A small network was shown many inputs. Here are its activations along a few directions, one row for each input.
In each table, some parts of the input vary, and every possible input appears once, in random order.
A made-up example of a description, with smaller parts first: one of 5 places around a ring, together with either a single point or one of 9 places along a line or (one of 3 separate values, together with one of 6 places along a line).
Shared parts are said once, and a part with two or three values counts as separate values.
(in the rows, 100 means zero)

A family of inputs:
r1: 114  90  62  67  92  84  46  91  103  92  110  116  97  147  157  125  107  104
r2: 143  100  50  84  50  117  57  115  76  56  120  98  120  158  126  115  92  74
r3: 94  113  112  100  93  129  173  154  89  58  88  69  103  61  48  65  104  70
r4: 109  116  90  93  72  126  125  136  84  56  103  84  104  90  73  79  97  72
r5: 91  105  90  67  106  90  83  102  106  93  97  112  92  112  126  102  108  100
r6: 81  89  117  106  139  65  68  52  126  158  95  122  89  109  131  118  101  140
r7: 93  94  113  97  117  70  75  65  116  136  97  120  91  107  124  110  98  122
r8: 70  81  108  78  160  57  76  55  136  161  89  127  82  106  150  121  109  143
r9: 63  91  149  109  150  75  150  93  126  141  81  95  79  47  81  84  108  125
r10: 103  115  101  98  81  113  117  124  93  73  102  90  97  87  78  84  98  86
r11: 130  114  125  178  55  158  163  137  59  73  101  53  136  64  6  69  79  62
r12: 87  112  123  105  102  117  165  141  99  75  88  75  96  54  52  70  103  82
r13: 73  103  113  90  122  86  105  89  109  112  94  108  82  79  103  98  108  116
r14: 57  82  120  81  172  58  104  65  142  163  86  117  73  78  131  110  112  148
r15: 86  101  100  86  112  84  77  78  105  112  96  119  91  107  124  111  105  112
r16: 128  93  69  98  72  96  43  83  89  91  119  113  106  149  135  125  99  95
r17: 105  109  97  99  86  103  80  94  91  92  105  108  100  114  104  103  100  91
r18: 121  114  77  88  62  123  96  125  80  55  105  94  113  119  94  92  94  68
r19: 147  101  42  85  37  133  62  127  66  45  122  97  130  159  115  115  90  63
r20: 110  85  73  87  97  77  41  67  104  110  109  123  96  141  155  134  104  114
r21: 129  117  69  89  48  141  103  138  69  43  106  91  123  120  85  94  91  55
r22: 145  118  103  169  36  152  117  120  54  72  113  69  138  95  30  82  74  67
r23: 81  96  126  100  129  71  103  75  121  138  94  110  81  78  105  98  102  128
r24: 137  98  60  90  58  105  49  102  85  72  119  106  113  154  131  120  93  87
r25: 78  107  135  108  119  112  155  121  100  92  89  82  91  50  58  75  107  91
r26: 68  91  129  109  152  66  96  62  131  161  92  112  79  81  112  106  104  145
r27: 104  74  88  105  125  60  33  43  126  155  110  130  95  142  161  140  101  141
r28: 116  79  85  95  103  64  39  56  114  134  113  127  98  141  155  132  98  126
r29: 92  66  80  78  145  51  42  46  136  157  104  135  88  138  178  142  108  145
r30: 93  111  110  104  96  105  109  105  95  92  103  97  91  85  83  90  103  95
r31: 52  86  152  111  174  73  141  76  140  159  79  98  80  48  84  91  110  139
r32: 171  98  63  158  17  141  48  99  50  75  130  91  149  157  79  115  71  70
r33: 104  117  102  105  76  146  181  167  77  45  89  66  112  65  41  68  104  56
r34: 115  113  88  93  70  111  88  112  89  73  104  101  106  115  99  97  94  82
r35: 64  103  125  76  139  97  159  129  117  94  80  86  83  49  79  75  116  100
r36: 58  99  136  94  145  91  152  103  116  112  79  93  82  46  76  84  113  112
r37: 42  78  143  85  194  64  149  80  148  164  73  104  72  46  108  96  117  145
r38: 153  114  90  164  27  150  87  110  50  74  115  81  145  123  49  94  71  65
r39: 119  120  81  97  56  143  134  150  72  43  103  80  114  94  67  82  96  59
r40: 78  107  103  71  116  92  112  114  110  94  94  101  83  83  105  89  111  104
- Changing only one part turns r36 into r15. The same change can be made to r33. Which row results? => r21
- Changing only one part turns r12 into r10. The same change can be made to r25. Which row results? => r30
- What is each input in this table made of? => one of 4 places along a line, together with one of 10 places along a line
- Which other rows does r8 become when the place on the line of 4 takes its other values? List them by row number. => r14, r29, r37
- A walk changes only the place on the line of 4. It starts at r1 and steps to r5. List the rest of the walk in order. => r40, r35

A family of inputs:
r41: 107  100  123  148  95  114  130  105  93  108  103  79  107  74  55  87  93  101
r42: 135  80  77  123  85  113  89  98  92  111  107  93  133  133  106  116  85  96
r43: 132  92  93  143  71  106  72  83  86  109  118  95  116  120  91  111  86  104
r44: 114  119  87  79  61  95  63  101  89  69  110  114  92  124  117  100  98  85
r45: 92  126  131  131  81  121  115  100  79  90  96  93  103  71  49  78  92  86
r46: 117  79  62  81  95  107  90  113  96  80  106  98  112  132  130  120  107  88
r47: 88  127  119  80  85  101  121  124  95  66  95  97  82  74  79  73  105  82
r48: 65  75  113  78  168  36  49  33  147  177  94  138  70  113  169  131  113  160
r49: 110  87  106  127  109  121  147  119  99  109  91  77  124  87  69  92  92  93
r50: 92  88  91  82  117  113  150  136  103  78  89  82  102  82  94  95  113  86
r51: 108  108  63  61  81  106  73  116  95  67  109  107  99  131  129  107  104  86
r52: 38  83  142  78  191  41  111  54  155  177  79  124  59  60  132  106  118  159
r53: 119  120  100  128  57  114  60  79  72  94  110  111  112  119  88  104  85  89
r54: 83  116  92  61  102  112  133  139  100  65  92  92  89  81  92  80  109  84
- What is each input in this table made of? => one of 2 separate values, together with either a single point or one of 6 places around a ring
- Changing only the choice among 2 separate values turns r46 into r50. The same change can be made to r48. Which row results? => r52
- Which other rows does r54 become when the place on the ring of 6 takes its other values? List them by row number. => r41, r45, r47, r49, r50

A family of inputs:
r55: 134  88  55  91  52  116  95  135  73  32  129  86  94  111  111  113  114  72
r56: 93  80  121  164  123  127  115  82  83  120  95  79  125  82  61  112  101  103
r57: 98  92  90  49  123  50  65  87  140  129  104  116  79  122  154  99  95  134
r58: 152  89  98  147  61  80  65  86  103  110  126  92  104  138  108  110  86  107
r59: 111  93  57  82  84  143  88  125  66  39  109  85  120  128  109  116  116  60
r60: 122  105  131  143  89  97  114  99  106  132  104  80  115  82  58  72  69  117
r61: 140  68  82  155  66  94  64  75  84  104  132  97  106  120  106  133  97  113
r62: 107  121  48  72  71  148  95  132  71  58  95  99  126  132  108  108  99  69
r63: 145  107  72  83  45  103  95  148  96  37  123  84  93  128  111  93  102  67
r64: 112  121  103  81  72  116  144  155  101  61  102  76  104  79  56  56  87  76
r65: 92  108  111  151  113  136  121  84  86  140  87  96  129  87  61  99  83  106
r66: 92  62  80  76  128  52  72  76  121  113  117  114  63  104  162  135  127  135
r67: 138  116  67  64  48  111  87  146  95  50  116  91  111  127  103  81  85  73
r68: 115  102  73  133  88  130  65  70  81  129  103  113  135  140  102  123  81  102
r69: 73  171  117  82  38  118  66  110  49  28  99  116  70  80  68  66  109  64
r70: 123  117  68  61  60  126  100  133  77  60  83  105  136  136  112  97  87  60
r71: 74  97  130  67  147  57  122  100  145  139  89  99  73  70  109  76  98  138
r72: 106  92  93  108  77  119  156  143  79  42  113  70  87  64  61  88  116  76
r73: 67  66  82  69  157  82  64  71  119  117  96  118  90  122  155  140  129  121
r74: 65  67  119  94  152  58  132  88  128  123  100  94  55  54  113  110  129  137
r75: 79  88  137  88  147  46  132  103  149  129  95  95  56  68  117  88  118  134
r76: 60  98  128  64  157  76  133  86  132  149  64  121  99  77  117  90  99  115
r77: 100  120  105  77  85  136  156  141  86  71  73  92  125  88  68  72  84  59
r78: 104  83  97  68  123  39  73  88  142  119  112  110  61  123  163  112  116  130
r79: 84  125  86  89  96  157  151  142  80  69  84  87  117  81  64  84  97  68
r80: 116  75  120  172  91  100  121  88  90  117  114  75  99  64  62  107  102  114
r81: 87  155  153  139  55  102  33  43  64  107  117  133  80  86  62  90  89  96
r82: 110  105  129  137  101  116  126  83  92  142  76  100  137  91  66  87  72  95
r83: 85  92  91  45  135  70  77  73  126  139  78  139  104  129  159  115  97  113
r84: 86  99  94  101  109  147  146  137  72  50  94  71  114  77  63  91  120  64
r85: 45  101  110  76  170  96  128  88  126  147  72  117  90  72  111  103  113  127
r86: 118  112  110  102  70  107  154  159  103  48  107  70  88  78  63  68  106  70
r87: 132  98  92  120  77  109  70  71  88  131  92  120  144  144  107  111  69  92
r88: 116  73  83  146  98  122  58  68  78  109  111  97  131  137  103  136  99  99
r89: 44  72  121  89  180  88  121  86  126  127  80  102  85  68  111  116  131  124
r90: 128  95  138  166  87  87  124  100  108  121  110  75  98  83  64  84  88  112
r91: 68  96  71  57  146  90  72  73  120  137  88  133  95  125  154  127  111  123
r92: 34  153  146  66  115  58  45  37  113  103  90  151  39  68  118  96  115  124
r93: 145  98  92  125  63  90  57  86  102  121  120  99  121  136  100  97  67  112
- What is each input in this table made of? => one of 3 separate values, together with either a single point or (one of 2 separate values, together with one of 6 places around a ring)
- Which other rows agree with r83 in the choice among 3 separate values? List them by row number. => r57, r66, r71, r73, r74, r75, r76, r78, r85, r89, r91, r92
- Which other rows does r77 become when the choice among 2 separate values takes its other values? List them by row number. => r70
- Which other rows does r79 become when the choice among 2 separate values takes its other values? List them by row number. => r62
- Which other rows agree with r60 in the choice among 3 separate values? List them by row number. => r56, r58, r61, r65, r68, r80, r81, r82, r87, r88, r90, r93

A family of inputs:
r94: 155  123  96  158  15  151  97  120  47  60  116  79  141  115  41  84  70  55
r95: 63  80  130  104  173  60  91  46  141  185  84  122  87  88  127  115  102  153
r96: 50  101  135  59  156  73  169  125  136  103  78  94  59  37  92  73  123  113
r97: 103  83  106  133  113  63  26  24  112  168  113  131  94  127  138  135  92  147
r98: 47  83  104  32  178  48  94  74  148  143  77  132  66  95  167  116  124  139
r99: 87  89  84  61  121  53  24  54  122  122  109  138  73  139  176  133  115  129
r100: 65  97  161  133  151  84  162  95  126  146  83  82  82  32  54  73  102  129
r101: 86  122  97  81  87  145  172  166  78  35  89  71  100  59  51  68  111  58
r102: 102  109  132  156  87  146  170  131  73  80  91  63  121  50  16  71  92  73
r103: 139  138  63  84  16  149  94  154  55  12  112  87  121  127  75  80  88  40
r104: 145  92  29  60  52  112  47  123  83  49  123  105  118  171  149  123  98  74
r105: 160  81  61  140  51  117  53  89  76  97  124  96  137  160  114  129  82  89
- What is each input in this table made of? => one of 2 separate values, together with one of 6 places around a ring
- Which other rows does r105 become when the choice among 2 separate values takes its other values? List them by row number. => r104
- A walk changes only the place on the ring of 6. It starts at r102 and steps to r100. List the rest of the walk in order. => r95, r97, r105, r94
